A small network was shown many inputs. Here are its activations along a few directions, one row for each input.
In each table, some parts of the input vary, and every possible input appears once, in random order.
A made-up example of a description, with smaller parts first: one of 4 places along a line, together with either a single point or (one of 2 separate values, together with one of 5 places around a ring) or one of 11 places around a ring.
Shared parts are said once, and a part with two or three values counts as separate values.

A family of inputs:
r1: 4  -10  -14  -32  -12  10  -16  45  -27  -83  50
r2: 3  -35  13  -3  -1  8  -21  -44  -28  0  -1
r3: -10  -17  -3  -38  -55  -20  -18  89  -3  -39  40
r4: 13  -29  5  0  19  -23  -27  11  15  31  -28
r5: 6  71  -4  -24  18  -3  26  -26  7  -29  19
r6: -16  -7  -3  -30  -33  3  -30  83  6  -48  28
r7: 13  32  -1  -31  7  -62  -8  19  16  18  5
r8: 22  4  -17  -19  34  -26  -6  -18  -8  -2  3
r9: 39  -33  -14  23  32  9  13  -23  0  12  -7
r10: 6  -11  -21  -8  -19  35  12  47  -8  -71  49
r11: 7  40  1  -24  26  -40  -19  15  23  8  -5
r12: 7  -36  7  20  -8  33  6  -43  -10  11  -2
r13: -36  -33  20  72  -33  84  24  -29  -13  22  -26
r14: -4  47  -31  41  36  11  46  1  17  -4  -11
r15: 34  -33  -7  -1  39  -16  -14  -25  -17  1  -7
r16: -27  -52  55  0  -62  0  -19  -12  -16  40  -5
r17: -27  82  -20  19  15  20  49  -6  15  -19  -8
r18: 2  7  -5  -18  13  -33  -21  20  25  30  -18
r19: 26  38  -9  -26  46  -35  -5  -22  -10  -25  16
r20: -32  -44  54  10  -42  25  -32  -15  -7  31  -17
r21: -10  -46  41  7  -22  34  -21  -51  -39  1  3
r22: 18  -37  6  -8  1  -47  -15  15  8  40  -17
r23: -6  66  8  -51  -14  -50  -6  13  13  5  7
r24: 7  -1  -5  -26  -7  -57  -9  23  16  40  -8
r25: 8  -22  -29  66  29  34  34  -3  7  21  -35
r26: 28  36  -15  -2  39  -13  23  -19  9  -14  16
r27: -6  14  -39  49  25  23  43  3  16  17  -24
r28: -26  -1  -38  38  -23  61  34  71  -1  -65  22
r29: -6  -46  35  29  -30  60  4  -49  -21  13  2
r30: -13  -40  27  -10  -42  -25  -20  -4  -4  42  -10
r31: 5  73  1  -47  24  -25  -3  -29  -13  -39  19
r32: -17  -32  26  -1  -21  0  -33  -7  4  32  -21
r33: -12  75  10  -45  5  -29  -18  8  20  -6  -3
r34: -24  -24  -9  64  -10  58  26  -23  -2  20  -30
r35: 25  2  -23  5  28  -2  21  -16  10  8  3
Changing only one part turns r27 into r18. The same change can be made to r34. Which row results? -> r32
What do these inputs look like to the network? -> one of 5 places along a line, together with either a single point or one of 6 places along a line
Which other rows does r7 become when the place on the line of 6 takes its other values? List them by row number. -> r16, r22, r23, r24, r30
List by row number the other rows that have the place on the line of 5 in common with r29. -> r5, r9, r10, r12, r26, r35

A family of inputs:
r36: -16  -13  -30  64  12  45  39  -6  0  5  -23
r37: 14  81  -8  -41  29  -40  10  -17  3  -27  23
r38: 8  55  -44  14  46  3  29  31  23  -29  -3
r39: 1  -30  -14  77  21  59  36  -44  6  41  -38
r40: 10  34  6  -70  3  -89  -32  24  19  22  2
r41: 12  14  -2  -41  11  -21  -27  19  -5  -37  24
r42: -10  -73  48  18  -31  -1  -32  -21  0  70  -31
r43: -4  9  9  -46  -13  -48  -42  48  18  6  0
r44: -9  -28  15  -20  -45  -24  -24  50  12  18  5
r45: 7  -72  34  23  -12  31  -17  -54  -22  28  -14
r46: 0  15  -39  39  12  29  47  30  19  -16  1
r47: -9  -33  27  43  -10  60  10  -69  -16  25  -21
r48: -10  14  -1  4  -18  32  20  6  -3  -30  22
r49: 29  40  -5  -63  26  -63  -18  -5  -4  -20  28
r50: 26  82  -46  -8  60  -41  38  8  23  -13  0
r51: -22  -55  28  5  -43  -10  -30  17  -9  39  -18
r52: -23  -14  10  29  -19  48  13  -30  -24  -9  -5
r53: 7  -26  4  -15  -22  5  -8  20  -11  -24  27
r54: -4  54  -6  -20  16  4  1  6  2  -44  19
r55: -6  -53  16  9  -22  20  -14  -15  -31  -4  2
Changing only one part turns r52 into r36. The same change can be made to r54. Which row results? -> r38
What do these inputs look like to the network? -> one of 4 places along a line, together with one of 5 places along a line
Which other rows does r37 become when the place on the line of 4 takes its other values? List them by row number. -> r40, r49, r50
